Each row below holds a small network's activations on one record, seen along a few directions.
Records have a field called N. Each example row is followed by its value.
Other fields move the rows too, some of them a lot.
In the rows, 500 means zero.
Random noise pushes rows far along 3 fixed directions. That doesn't count. These rows show it; they differ only by the noise:
[551 348 456 354 405 456 509 484 492 542 505 704 667 352 270]
[264 548 478 449 457 290 588 351 500 373 564 483 166 810 458]
[400 425 581 480 395 330 483 436 527 416 474 613 474 525 394]
[438 431 402 282 504 409 590 528 442 628 626 649 599 495 227]
[320 406 831 592 397 199 373 569 555 439 432 659 676 424 384]

[583 512 492 645 415 605 424 347 559 238 388 476 287 630 661] => n8
[430 614 675 668 532 404 352 541 614 508 434 391 392 612 669] => n6
[606 501 483 405 527 649 423 545 539 676 588 556 475 531 460] => n4
[325 581 365 521 454 342 669 307 418 304 495 422 143 701 518] => n3
[532 437 551 616 382 454 377 411 610 436 466 526 354 629 632] => n1
[451 560 364 423 665 628 618 547 403 555 563 400 512 532 466] => n2
[312 544 631 614 534 429 582 547 464 384 384 444 537 330 500] => n7
[563 547 461 328 587 527 609 552 494 655 575 469 587 503 450] => n6
[460 511 494 400 642 461 524 630 406 559 591 539 694 495 386] => n8
[337 594 649 481 586 275 492 744 460 762 706 505 719 605 423] => n5
[575 405 638 613 420 475 328 555 586 563 491 618 620 418 551] => n1
[481 523 400 500 513 613 581 453 455 398 408 491 510 417 509] => n2
[339 613 318 415 655 536 762 507 365 530 552 406 406 477 436] => n7
[578 503 341 463 428 609 532 374 547 483 431 517 276 608 590] => n4
[527 502 481 482 410 418 531 410 483 406 496 464 383 553 444] => n5
[612 367 518 539 397 470 499 481 455 418 424 585 624 254 421] => n3

Here are new rows. What is N for each?
[414 641 610 436 626 418 547 666 490 657 605 425 532 574 476] => n6
[490 503 529 451 637 594 554 651 504 618 579 503 794 313 401] => n2
[413 508 764 683 329 293 326 431 593 364 452 476 424 662 529] => n5
[540 487 460 517 325 546 485 230 645 286 352 504 133 659 647] => n4
[800 338 379 457 326 740 383 422 612 566 352 686 627 308 543] => n4
[434 455 485 429 465 420 427 483 555 539 609 499 398 706 449] => n1
[375 460 689 569 510 345 404 536 460 536 518 539 522 641 456] => n1
[429 543 417 536 619 563 684 448 437 409 443 331 367 457 595] => n7
